A small network was shown many inputs. Here are its activations along a few directions, one row for each input.
Each table varies a few parts of the input and shows all the possible inputs, shuffled.
Descriptions start from the smaller parts, as in this example, which fits no table here: one of 2 separate values, together with either a single point or one of 11 places along a line or (one of 6 places along a line, together with one of 8 places around a ring).
Shared parts are said once, and a part with two or three values counts as separate values.

Other details of the inputs shift rows strongly along three fixed directions, in all tables alike. That doesn't count.

A family of inputs:
row 1: [  1  -8 -17 -35   0  15  -6 -17  10  -6  22   9]
row 2: [  8  15  -9  -2  10   0 -14 -11   2  14 -31   4]
row 3: [ 11 -14   6  -4   7  -3   9   7   5  -7  -3  -3]
row 4: [ 15   7  -5   9  10  -5 -11   0  -1  12 -37  -5]
row 5: [ -7  15  -7  21   5  -9 -18  -8   5  10 -22   4]
row 6: [  0 -17  32  29   3 -18  28  28  -8 -13   6 -14]
row 7: [-27  31 -12  11  -9   7 -18 -20   7  21   0  -4]
row 8: [ 24 -21  16 -32   3   3  15   6  -8 -21   8   8]
row 9: [ 44 -36  19 -23  11  -6  23  16 -15 -23  -8   3]
row 10: [ 10  11  -3  18   8  -8  -8  -1   0  17 -39  -6]
row 11: [-10  20 -22  -7  -7  10 -21 -22   5  17   1   0]
row 12: [-12 -10  17  24 -11 -10  21  15  -2  -7  27 -15]
row 13: [ 16   3  -7   3  16 -10 -14  -4   5   3 -37  11]
row 14: [ -9  -7  -3 -35 -17  18   6 -14  -1 -11  50   3]
row 15: [ -5   5 -11 -42  -2  22  -8 -19   6  -2  20   9]
row 16: [ 33 -23  -5 -28  15  -2  -4   1  -1 -16 -12  10]
row 17: [-13  -7  15   1  -9  -2  13   5   3 -13  31   1]
row 18: [ -5   6   9  29   6 -14   2   8   5   7 -18  -6]
row 19: [-14 -17  18  39   3 -10  31  54 -26 -16   2  -5]
row 20: [  2 -20  34  28 -12 -12  37  24 -13  -9  18 -18]
row 21: [  2  12 -19 -24   1  13 -17 -16   6   9  -4   4]
row 22: [ 45  -7 -12 -24  17  -3 -15  -2  -5  -1 -44  12]
row 23: [ -9  15   0  42   3 -13 -10   6   8  18 -30 -10]
row 24: [-25  -1  -2  -8 -19   9   7 -12   9  -6  50   0]
row 25: [ 19 -17  -8 -33  14   7  -4  -3   4 -12  -2   5]
row 26: [ 30  -7  11  24   9 -17   5  19 -10   5 -41  -8]
row 27: [-13  -4   1 -39 -12  19   6 -17  -2 -14  48   8]
row 28: [-43  32  -9  34 -11   2 -17 -14  14  22   6  -6]
row 29: [-49   8   6  30 -21   4  25  34 -24  -3  38  -8]
row 30: [ 24 -10   0 -37   9   7  -1 -12  -3 -10  -8  15]
row 31: [-23  23 -17  16 -11   2 -21 -17  14  16   4   1]
row 32: [-22  22 -17  15 -10   3 -19 -15  14  17   4  -2]
Each input here is: one of 2 separate values, together with either a single point or (one of 3 separate values, together with one of 5 places around a ring).
- Which other rows does row 4 become when the choice among 3 separate values takes its other values? List them by row number. => row 10, row 21
- Which other rows does row 23 become when the choice among 3 separate values takes its other values? List them by row number. => row 3, row 25

A family of inputs:
row 33: [  7 -22 -11 -30  -3  13   8   6  -2 -15  26   1]
row 34: [  7 -17  -3 -29   0   7   5   2  -5 -19  24  11]
row 35: [ 30  -2 -18 -21   4   9  -9  -4 -11   9 -28   3]
row 36: [ 44 -28  11  -3  23 -21   2   2  13 -11 -28   2]
row 37: [ 15  10 -28   9  20  -8 -32  -5   4  10 -49  19]
row 38: [ 19  -6  42  36 -11 -25  30   9  -4   4  -4 -24]
row 39: [-6  0 -4 13  4 -5 -1 11 -2  5 -8 -8]
row 40: [ -7  24  13  51 -10 -22 -11 -13  15  24 -22 -20]
row 41: [ -2  -4  24  13   2  -7  15  13 -11 -11  -2  -1]
row 42: [ -6  -7  20  16   4 -10  16  15  -7 -13   0   1]
row 43: [  8  -1 -15 -34  -2  12 -11 -11  -5  -7   9  16]
row 44: [ 19 -18   2 -18  23  -1   4  13   3 -16 -15  12]
row 45: [ -1 -20   3  23  -1  -7  16  26  -2  -8  10  -9]
row 46: [-38  20  -8  16  -4   3  -8 -11  10   5  17   8]
row 47: [-21 -14   6   3  -5   3  19  15   3 -11  42  -9]
row 48: [-16  -8  14  -8  -4   5  18  10   0 -14  29   1]
row 49: [-11  17 -16 -26   3  17 -18 -17   7   6   0  11]
row 50: [ 34  -9  13 -15  17  -4   6  11 -13  -3 -41   6]
row 51: [ -1  18 -20 -24  -8  15 -19 -23  -5  10   0  12]
row 52: [ -8  14 -25 -25   1  19 -20 -16   5  11   4   2]
row 53: [ -7  -8  13 -12 -14  11  19   6 -12  -3  31 -13]
row 54: [-29  27   1   5 -15   7  -4 -17  -4  11  11   3]
row 55: [-29  19 -17  13 -22  11  -9  -7   1  15  23  -9]
row 56: [ -3  18   6  48  -2 -21 -17 -15  21  23 -27 -14]
- Changing only one part turns row 37 into row 43. The same change can be made to row 47. Which row results? => row 52
- What do these inputs look like to the network? => one of 4 places along a line, together with either a single point or one of 5 places around a ring
- Which other rows does row 42 become when the place on the ring of 5 takes its other values? List them by row number. => row 33, row 34, row 39, row 48
- Which other rows agree with row 51 in the place on the line of 4? List them by row number. => row 35, row 38, row 50, row 53, row 54

A family of inputs:
row 57: [ 20 -10  27  13  10 -20   3   7  -7 -11 -17  -8]
row 58: [-26  23  -3  25  -7   3  -6   5  -7  18  -8 -11]
row 59: [  5   5   6 -23 -15   8   3 -14  -6  -5  16  11]
row 60: [-28  -6  27  25 -19  -4  37   3  11  -1  40  -7]
row 61: [ -3   9 -23   4   2   1 -24 -16  12   2  -6  15]
row 62: [-13 -10  23   0 -20   3  36  16 -19 -18  36   5]
row 63: [ 10  -8 -21 -19   7   9  -6   4   1  -4  -5  17]
row 64: [  2  20 -16 -10  -3  11 -18 -13   1  17 -11 -10]
row 65: [  2  -7   8 -36  -8  13  10  -3  -8  -9  31  -6]
row 66: [  5 -16  18  21  -9  -8  34  29 -22  -7   1  -7]
row 67: [ 17 -14  -6 -38   1  15   9   1 -12 -14   7  17]
row 68: [  9 -20   3 -27 -13   4   7 -13   2 -14  42   0]
row 69: [ -9   6   2 -24   2  14   2  -3 -12  -9   9   8]
row 70: [ 28 -24  20 -18  13  -4  23   5   8 -16 -10  14]
row 71: [  4  -7 -12  -2  17   1  -3  15  -6  -1 -18  -3]
row 72: [ -3  14 -29  -5  -9  15 -13  -8  -2  16 -10   3]
row 73: [ 17 -16  -8   6   8 -10  -8   4   3  -8 -15   7]
row 74: [-27  23  21  61  -3 -16   7  14  16  24 -17 -25]
row 75: [-21   8 -22  -1  -1   7 -21  -9  12   4  17  -9]
row 76: [  8   9 -22  -2  -9   1 -20 -22  11  14  -2  -3]
row 77: [ 22  -1   5  -4  -4  -5   3  -2 -10   2 -17   4]
row 78: [-24  -4   5  20 -12   0  21  16  -6  -7  33   7]
row 79: [  2  -3  24  -7  -7   1  15   8 -11  -7  15 -11]
row 80: [ -1   9  31  24  -4 -14  10  13 -13   2 -11 -13]
row 81: [-12  13  -7   1 -17   1 -12 -29   8   6  25   3]
row 82: [-30  24  13  28   2  -8   2  -9  15  15  -9  -6]
row 83: [  5  -3 -14 -21   7   8  -6  -1  -2 -10  -4  27]
row 84: [  2  13 -11  13  19 -12 -30  -6   5   3 -39   8]
row 85: [ -2 -10 -22 -16  -2  13   2   5   0  -4  18   7]
row 86: [  0  -8  25  15   4  -5  24  27 -21  -9  -5 -11]
row 87: [-13  -5 -11 -22   6  13  -4   6  -1  -6  15   4]
row 88: [ 17 -21  -4 -31   7   4  -4  -5   3 -28  13  23]
row 89: [ 27  -9  15  38  15 -20  12  17   7  12 -48  -3]
row 90: [-23  16 -18  -7  -7  20  -6  -6  -5  12  12  -9]
row 91: [-17   1  24  14 -13  -9   6  -5   1  -5  34 -17]
row 92: [-33  16 -15  -5   1  12 -11  -5   1   4  17   7]
row 93: [ 39 -15   1 -21   5  -5   4   4 -11  -2 -24   5]
row 94: [ -9  14  -2  19   5   2  -7   0  21  22 -20 -15]
row 95: [ 25 -17   5 -14   9  -8   0  -1  -3  -7  -3 -13]
row 96: [-18   4 -27   4 -12   7 -15 -12  14   4  26   0]
row 97: [-12   0  19  15 -13 -10   3  -2   2  -1  27 -21]
row 98: [-11  13 -17  -3   9   3 -29 -12  11   1  -5   6]
row 99: [ 35 -19  12 -25  30  -1   6   7   9 -10 -32   6]
row 100: [  3   9 -16  14  16 -10 -29   0   7   8 -37  -1]
row 101: [ -2   7 -22  -5  -1  11  -9 -18  23  21  -8   1]
row 102: [ 23  -6   6   0   2 -15  -6 -13  -1  -5 -15   7]
row 103: [ 30 -11  14  17  -4 -13  19  18 -15   3 -21 -12]
row 104: [-17  16  -9  10  13  -3 -13   2  -4   6 -19   9]
- What do these inputs look like to the network? => one of 2 separate values, together with one of 4 places along a line, together with either a single point or one of 5 places around a ring
- Changing only the place on the line of 4 turns row 79 into row 64. The same change can be made to row 61. Which row results? => row 96
- Changing only the place on the line of 4 turns row 91 into row 97. The same change can be made to row 98. Which row results? => row 100
- Which other rows does row 69 become when the choice among 2 separate values takes its other values? List them by row number. => row 62
- Which other rows does row 93 become when the place on the line of 4 takes its other values? List them by row number. => row 59, row 77, row 103
- Which other rows does row 93 become when the place on the ring of 5 takes its other values? List them by row number. => row 63, row 66, row 68, row 73
- Which other rows agree with row 71 in the place on the line of 4 and the choice among 2 separate values? List them by row number. => row 64, row 75, row 90, row 94, row 95
